These are the activations of a small neural network, seen along a few directions. Each row is one input.
In each table, some parts of the input vary, and every possible input appears once, in random order.
Descriptions start from the smaller parts, as in this example, which fits no table here: one of 4 places along a line, together with either a single point or (one of 2 separate values, together with one of 5 places around a ring) or one of 11 places along a line.
Shared parts are said once, and a part with two or three values counts as separate values.

Other details of the inputs shift rows strongly along three fixed directions, in all tables alike. That doesn't count.
To show where, the next rows are all for the same input, with only those details redrawn:
[-18 -12  -8  -7 -19 -19  10  17   3  25  12]
[ 31  23   1  14  10 -27  13  69 -50  22  -8]
[-20 -11  -5  -2 -19  -8   9   4   8  15  14]
[ -5  11  14  36  10  13  14  15 -21 -23  11]
[ -4  13  15  38   1  37   6 -27  -4 -35  12]
[-17  -9  -6  -3 -26   5   3 -23  18  11  14]

Rows:
r1: [-26  -7  -5  -9   2 -18  -6  -4   6  15  14]
r2: [-15 -24 -26  -4  -7  23   0 -37  29 -13   3]
r3: [-20 -25 -18  -3  -2 -19  -6  19  11  25  -2]
r4: [  2  11  20  25  23  13  12 -20   1 -32  13]
r5: [-22 -19  -9  -3  -7 -11 -14   8  16   7  -4]
r6: [ -6   4  11  32  41  14  -4  19 -14 -26   6]
r7: [-16 -23   7 -16 -15  17 -10 -19  27   0   9]
r8: [-22  -4   8 -15 -18 -12  -1   6  10   8  14]
r9: [-15 -12   2  -6 -13 -24  11  -1  17   3   4]
r10: [-21 -15 -23  -9  -8 -13  10  -2   2   4   7]
r11: [ 67  18  -8 -13 -16   7 -15 -31  11  18 -35]
r12: [-21 -13   8 -21 -15 -18   2  15   1  16  13]
r13: [ 55  22 -21 -14  13  21 -14 -23  -7   5 -19]
r14: [-28 -16   3 -17  -5 -28  -8   8  -3  16   4]
r15: [ -1   0  -3  24  18  31   0  -8  -2 -52  -4]
r16: [-11 -23   4 -17  -3 -23   4  19  25   7   1]
r17: [-28 -17   1  -8  -8   6 -22 -24  28  -5   1]
r18: [  2   1  10  37  18  25   9  25 -11 -25   5]
r19: [ 49  32 -13 -28 -13   2 -19 -31 -17  12 -25]
r20: [-18  15  18  23  33  61  14 -29   8 -33  -9]
r21: [ -5   9  27  20  21 -11  15  22 -14 -30   5]
r22: [-15 -19   9 -20  -6 -31  10   8   8  11   6]
r23: [-24 -14 -20 -19 -10 -27   6  15  -1   4   4]
r24: [ -7  11   3  19  34   6  12  13 -25 -35  13]
r25: [ 57  23 -18 -29  -7  11 -24 -23  -5  10 -31]
r26: [-11  -4  21  26  24  29 -14 -13  -6 -40  -2]
r27: [-13 -16  -4   0 -10 -22  17  -4  15  10   7]
r28: [  3  -6  29  26  22  33   3 -25  10 -51   1]
r29: [ 63  25 -12 -18 -28  18 -26 -24   5  27 -29]
r30: [-12 -16  -5 -14  -8  17  -5 -19  33  10  18]
r31: [-29  -7  -4  -2 -18  -6 -13 -27  15   0   3]
r32: [ 49  30  -7  -2 -23  15 -10 -31 -11  22 -16]
r33: [-29  -6   3 -12  -8 -21 -11  -2   5   7   5]
r34: [ -2  -6   8  13  32  15   4  21 -20 -41  -1]
r35: [ 46   7   0  18  29 -30  18  72 -32  15 -21]
r36: [ 42  23  -6 -21  -4   8 -14 -32 -23   2 -21]
r37: [ -7  17  19  32  -4  35   0 -26  -1 -42  10]
r38: [ 60  12 -12 -26  -9   9 -15 -48  25  31 -20]
r39: [-16 -15   4 -15 -12  -2  -7  15  20   6   8]
r40: [-38   4   2 -20   2  -1  20  -3   5  24  -2]
r41: [-26 -14 -13  -3  -9 -29  -1  11   0  24   5]
r42: [ 31  27   9   6  24 -27  10  70 -49  20   1]
- The inputs of r22 and r28 match in every part but one. If r23 is changed in the same way as r22 into r28, which row does it become? => r15
- The inputs of r40 and r20 match in every part but one. If r4 is changed in the same way as r40 into r20, which row does it become? => r38
- What is each input in this table made of? => one of 2 separate values, together with either a single point or (one of 4 separate values, together with one of 5 places around a ring)
- Which other rows does r33 become when the choice among 2 separate values takes its other values? List them by row number. => r17
- Which other rows does r32 become when the choice among 4 separate values takes its other values? List them by row number. => r10, r27, r41
- Which other rows does r3 become when the place on the ring of 5 takes its other values? List them by row number. => r5, r6, r17, r26

Rows:
r43: [ 27  10  -8  -5 -13  -8  -7  -6  -3  33 -14]
r44: [  9   1  -3  -2  16   2   2  15 -10   1  -4]
r45: [-19 -19  -8 -13   2  -5   0  11  18   6   3]
r46: [ -6  -9 -18 -28 -15 -12 -10 -11   6  22  -2]
r47: [ 2  6  5 14 -1  7 -2  1 -5  3 -3]
r48: [  6  12   8  11   4 -11  11  12 -12   7   1]
r49: [ -1   7  -3  19   0  22  -1 -27   9 -12   4]
r50: [-20 -24   0 -11   0 -10   0  13  19  10   2]
r51: [  3  13  10   9   2  -7   7  15 -14   7   0]
r52: [-20   4  20  26  13  16   3 -23  -1 -45   9]
r53: [ 31   5 -17 -12 -11  -4  -1  -6  -4  19  -9]
r54: [  4   5   6   2  13  12   5 -10   2 -11  -1]
r55: [-25 -11  -9  -2  -6  -5   2  11   9  12  10]
r56: [ 0 13 11  9 -1  4  4  0 -8  1  1]
r57: [  4   5  14   2   9  12   1  -7   4 -12  -3]
r58: [ 13   4  15   2   3 -10  -9  22 -10   0   6]
r59: [  5   5   5   3  14  10   7 -11   2 -12   0]
r60: [  6   2  -2  -4  14   5   0  15 -11   0  -5]
r61: [ 3  8 -3 12  2  9 -2  1 -4  1 -1]
r62: [  3   7   5  11   1   0  -2  18 -13   9  -4]
r63: [-20 -18  -7 -13   2  -3  -2  12  16   6   3]
r64: [  3   2  -2   7   0  18   0  -5  -5 -13   2]
r65: [  2   7   5   5  -3  15   3  -6  -4 -13   2]
r66: [  1  14   4   5   4  -1   7  13 -16   7   1]
r67: [ 5  6  5 -3 11  8  3  2 -4 -5 -3]
r68: [-20 -20  -8 -11   0   2  -2  -4  25   2   5]
r69: [-28  -9  -1 -14  -2 -14   1   9  -1   1   7]
r70: [15 -1  1 11  0 -7  5 19 -6  0 -5]
r71: [ 29   6 -16 -13 -11  -2  -3  -5  -5  19  -9]
r72: [-23 -19  -4  -6  -4 -22  -2   6   8   4   3]
r73: [-30 -12   5 -10  -7 -12  -1  -5  10  -4   8]
r74: [  2   5  -4  -2   8  -2  -6  11 -20  -4  -4]
r75: [-19 -17 -10  -6 -14   3   0  -3  20  -1   9]
r76: [ 27   5 -13 -19   2  -2  -5  -5  -2  22 -13]
r77: [12 -1  2 10 -5  4  0  4 -1 -4 -5]
r78: [ -4  -8 -20 -19 -17 -11   1 -13  11  32   4]
r79: [ 23   7  -7 -15 -10 -12 -17  -4  -8  20 -20]
r80: [-23 -16   4  -7 -16  -6   8  -1  18  -1  12]
r81: [16 -2 -1 12  0 -8  7 17 -6  0 -4]
r82: [12  0 -5  3 17 -2  2 16 -2 -1 -7]
r83: [  0  12  11  15   0   7   6 -12  -2  -5   3]
r84: [11 -1  3  9 -5  6 -1  5 -1 -5 -5]
r85: [  2   6  -4   0   7  -3  -9  15 -14  -5  -7]
r86: [ -2   5   9   0   7  26  -2 -24   7 -17   0]
r87: [  4   5  -5   2   8  -7  -7  14 -13  -5  -7]
r88: [  3   4  -5   2   8   1  -3  -5 -12  -9  -2]
r89: [-19 -15  -4  -6 -11  -6  13  -6  16  -1  14]
r90: [  9   7   9   2  -3  -4   5  19 -11  -2  -2]
r91: [-22 -15 -12  -6  -4  -9  -3 -10  15  -4   6]
r92: [  3   5   7   1  12  14   3  -8   1 -11  -1]
r93: [-16   1   5  20  17  11  -2   7  -9 -33   4]
r94: [ 9 -2  7  5 11  6 -3  4  3 -4 -9]
r95: [  4   4  14   3   9  10   2  -8   4 -12  -3]
r96: [ 28  10 -10  -4 -13 -10  -5  -7  -2  32 -14]
r97: [  2   9  -3   8   3   3  -3  17 -12   6  -2]
r98: [-21 -23   1 -12   0  -9  -1  14  18   9   1]
r99: [ 14  13  -6 -14 -14  13 -12 -54   8   0  -8]
r100: [  8   7   2   1   0  -2   8  16 -12  -2   0]
r101: [-29 -16   1   7 -12   4   1 -14  20   3  11]
r102: [-17 -20 -10 -11   4  -8   2   9  19   7   4]
r103: [ -3   8   3   6   3  12  -1 -33   1 -22   2]
r104: [-18 -25  -2  -9   2 -14   3  11  21  10   2]
r105: [-23 -15 -11  -7  -4  -7  -5  -9  14  -4   6]
r106: [  3  13   3   7   5  -5   9  11 -15   7   2]
r107: [  3   3   4   3   5  -8 -10  15 -16  -3 -10]
r108: [  6   8   6   2   8 -18   3   9 -15  -4  -5]
r109: [-11  -3   7  15  21  25   4  -4  -1 -29   6]
r110: [ -3  10   5   2   5   7  -3 -12  -9 -15  -1]
r111: [ 30   5  -7 -13 -20  -2 -11  -1  -1  22 -16]
r112: [-17 -18 -11  -5 -10  -7   4  11  14   3   8]
r113: [ -8  -4   5  18  24  21   8  -7   1 -29   7]
r114: [-20 -15 -12  -9   1 -15   3   3   2   2   8]
r115: [-19  -3  15  27  14  15  -3  -9  -4 -39   4]
r116: [ 9  4 11  2 12  0  5  2  1 -5 -5]
r117: [ 11   6   8   4  -2  -7   8  18 -10  -2  -2]
r118: [ 38   8   1 -17 -13 -17 -17  -3   0  26  -5]
r119: [  0  14   5   3   3   0   5  14 -17   7   1]
r120: [ 12   6   8   0   0  21  -2 -46  21 -12  -4]
r121: [ 18   2  11   6   6 -17  -3  18  -7   0   7]
r122: [ 23   8   5 -17 -33  33 -34 -79  32   2   0]
r123: [ 13   6   7   5  -1 -10  10  17  -9  -2  -1]
r124: [  4  13   2   8   6  -6  11  10 -14   7   2]
r125: [ -2  10  10   0   2  -2  -6   0 -12 -10  -5]
r126: [  5   1  -4  13  -4  22  -2 -23  11 -20   2]
r127: [ 27   6 -11 -12  -8 -17 -12  -8  -5  20 -19]
r128: [-22 -17   3   0 -14  -3  12 -15  24  -8  15]
r129: [  2   9   2  -2   8  -9   0  10 -18  -4  -4]
r130: [  0  13   5   7   1   6   6  -1 -10   2   3]
r131: [  5   8  -5  12   6  -2   2  15 -10   6  -1]
r132: [-27 -11  -6  -2  -7   4   4  -5   8   6  14]
r133: [-27 -12   4 -11  -5 -22   2   9   4   2   6]
r134: [ 13   7 -12 -14 -18  27 -20 -69  15  -3  -7]
r135: [  1   9  -3   5   5   4   1  13 -18   7   1]
r136: [  9   1  -5  14   1  11   3  -5   4 -15   1]
r137: [ 34   2  -8 -15  -2  -9  -7  -4   7  26 -20]
r138: [  4   8  -4   7   6   1   4  12 -17   7   1]
r139: [ 10   2  -5   2   2   2   4  15 -13  -1  -1]
r140: [-12   2  22  15  21  12   6  11  -4 -27   4]
r141: [ -5  -7 -18 -20 -18  -9  -1 -12  10  33   4]
r142: [10  6  1  4 -1  2  8  0 -5 -5  1]
r143: [-31  -8   6  -4  -9 -12   7  13   5  12  12]
r144: [-20 -14  -2  -8  -9 -10  11  11   8   3  12]
r145: [-19 -20   8 -10  -9 -22  -5  16  14   9  19]
r146: [ 8  3 -5  5 -3 11 -4  5 -2 -6 -3]
r147: [ 11   2  -5   3   3   1   5  15 -13  -1   0]
- The inputs of r102 and r45 match in every part but one. If r141 is changed in the same way as r102 into r45, which row does it become? => r132
- The inputs of r134 and r114 match in every part but one. If r68 is changed in the same way as r134 into r114, which row does it become? => r82
- The inputs of r90 and r80 match in every part but one. If r74 is changed in the same way as r90 into r80, which row does it become? => r46
- What is each input in this table made of? => one of 5 places along a line, together with either a single point or (one of 4 separate values, together with one of 5 places around a ring)
- Start at r121 and move only the place on the line of 5, one step at a time. The first step leads to r118. Which rows follow, in order? => r145, r58, r122
- Which other rows does r66 become when the place on the ring of 5 takes its other values? List them by row number. => r47, r55, r56, r132

Rows:
r148: [-13 -16 -12 -27 -38  -4 -16 -45  33  22   1]
r149: [  3  13   7  28   8  37   5 -26  -3 -35   3]
r150: [-10  -5   9  16   8  -8  11  17  -2  -8   9]
r151: [ 17  13  -6 -18  -8 -15  -1   0 -11  20  -7]
r152: [ 16   8 -14 -11  -9 -10  -5   7 -11  24  -6]
r153: [-41 -31   8   7  38 -13  13  58   2 -23  13]
r154: [ 37  16 -17 -22 -12 -20  -4   2 -10  43 -18]
r155: [ 32  27   8  12   1  28  -6 -39  -2  -6 -11]
r156: [ -4  -1   6  18   4   4   2  12  -8 -14   8]
r157: [ -4  13  19  37  15  42  -1 -22  -6 -42   9]
r158: [ 17  21   0   7  -3  18 -12 -31 -10  -9 -11]
r159: [-13 -24 -14 -15  22 -28   7  51  -7   7  -4]
r160: [-20   0  11  11   8  -3   2  15  -9 -10   5]
r161: [ 29  14  -6 -11  -9   0  -2   2  -5  25 -14]
r162: [-58 -58 -15 -30 -21   1  -8 -41  74  -7  20]
r163: [  8   4   4  -8  -6 -18   2  12  -9  10   0]
r164: [ -7   9  15   8   8   2   7   5 -10 -12   6]
r165: [ 10  -2  -3  -2  -6 -12   6  23  -5  13  -3]
- What is each input in this table made of? => one of 3 separate values, together with either a single point or one of 5 places around a ring
- The inputs of r152 and r156 match in every part but the choice among 3 separate values. If r151 is changed in the same way as r152 into r156, which row does it become? => r163
- Which other rows does r160 become when the choice among 3 separate values takes its other values? List them by row number. => r148, r158
- List by row number the other rows that have the choice among 3 separate values in common with r164. => r153, r155, r157, r160, r161
